Questions about the row below.
1) Which number is the third entry from the right?
2) Which number is the third entry?
3) Which number is the second entry from the right?
4) Which number is the entry just left of 3?
5) Which number is the last entry?
[-1, -22, -1, -14, 3, 43, 16, 8, 21, -2, -15, 29]
1) -2
2) -1
3) -15
4) -14
5) 29

[ -1 -44  29  32  11]
Which number is the 2nd entry from the right? 32
The last entry: 11
The 3rd entry from the left: 29

B =
527,291,240,347,454,505,426,481,466,357,97
284,391,598,395,99,596,573,340,401,824,399
211,336,462,484,529,413,295,275,504,323,465
537,525,283,374,596,257,527,564,427,288,346
319,359,660,442,135,537,579,363,461,723,481
288,397,505,496,558,325,240,314,366,367,571
553,629,336,334,564,304,532,525,458,284,403
348,374,617,463,255,558,576,338,465,793,480
238,533,537,501,494,315,317,240,321,328,571
588,574,306,387,617,312,506,478,500,312,399
287,310,648,453,172,593,554,330,471,716,454
291,501,567,508,520,315,323,264,281,333,577
Rows and columns are numbered from 0.
The entry in the top-left corner -> 527
The entry directly above 283: 462
Which number is the top-right entry?
Answer: 97
The bottom-left entry: 291
The bottom-right entry: 577
Which number is the entry at row 0, column 1?
Answer: 291
The entry just left of the largest entry -> 401
Which number is the entry at row 0, column 2?
Answer: 240
The entry in row 1 and column 0 -> 284
Which number is the entry directly above the largest entry?
Answer: 357
Which number is the entry just left of 629?
Answer: 553
Which number is the entry just left of 453?
Answer: 648
The entry directly above 310 is 574
The entry just left of 314 -> 240
The entry directly above 593: 312
The entry at row 1, column 2: 598
The entry directly above 427: 504
The entry at row 1, column 1: 391
The entry directly above 359: 525
The entry directly below the smallest entry: 399
The entry at row 2, column 1: 336
Which number is the entry just right of 172?
Answer: 593
Which number is the bottom entry of the column that holds the largest entry?
Answer: 333

[[31 56 15 41 30 41 60 23 47 57 49 38 85 51]
 [24 67 21 37 38 45 73 15 26 64 54 33 63 47]
 [36 64 11 36 32 44 66 24 53 59 49 41 82 55]
 [30 35 34 73 46 40 37 23 25 47 37 23 55 30]
 [22 64 15 33 36 46 71 16 28 66 57 32 68 48]
 [38 33 21 52 63 53 32 16 71 39 78 83 57 65]
 [15 49 17 42 33 38 51 22 12 65 50 23 69 38]
 [23 38 27 63 41 36 40 23 15 53 41 23 60 31]
 [26 63  9 31 34 47 71 17 41 66 59 36 75 52]
 [14 50 11 35 29 41 56 20 22 68 56 26 77 42]
 [17 30 18 61 42 29 47 11 34 60 56 31 80 26]]
What is the top-left entry?
Answer: 31
What is the 2nd-last entry, reading row by row?
Answer: 80
What is the first entry on the diagonal from the top-right corner?
Answer: 51
What is the 3rd entry on the main diagonal?
Answer: 11
What is the entry in the bottom-right corner?
Answer: 26
The entry just left of the largest entry is 38
What is the largest entry in the last column?
Answer: 65
What is the largest entry in the first row?
Answer: 85
The entry just left of 20 -> 56
What is the entry directly above the smallest entry?
Answer: 27
What is the 5th-last entry, reading row by row?
Answer: 60
What is the first entry of the smallest entry's row?
Answer: 26
What is the entry directly above 83?
Answer: 32
What is the entry just right of 75?
Answer: 52
The smallest entry in the first column: 14
The smallest entry in the first row: 15
What is the fourth entry in reading order?
Answer: 41
What is the fourth entry from the end, reading row by row?
Answer: 56
What is the bottom-left entry?
Answer: 17
What is the 2nd entry, reading row by row?
Answer: 56
What is the 3rd largest entry?
Answer: 82
What is the fifth entry, reading row by row?
Answer: 30
What is the entry directly below 54?
Answer: 49
What is the third entry on the diagonal from the top-right corner?
Answer: 41
The entry just right of the smallest entry -> 31

Read these off the matrix that follows.
1) Which number is the entry just left of -506?
2) Which number is the entry in the bottom-right corner?
3) Which number is the top-right entry?
4) Which number is the 1st entry, reading row by row?
5) Which number is the third entry from the end, reading row by row?
6) Which number is the smallest entry in the first column?
-297	483	155	-422	-506
-298	-585	318	215	-796
774	642	-104	-302	-602
1) -422
2) -602
3) -506
4) -297
5) -104
6) -298

W = ((1, 1, 2, 2, 4, 1, 7, 3, 4, 6, 6, 4, 3, 2, 1), (0, 3, 2, 1, 4, 1, 5, 3, 4, 5, 5, 4, 4, 2, 1))
The entry just right of 7 -> 3
Read off the maximum.
7
Read off the entry just right of the smallest entry.
3
The 2nd entry in reading order is 1
The third entry in reading order is 2
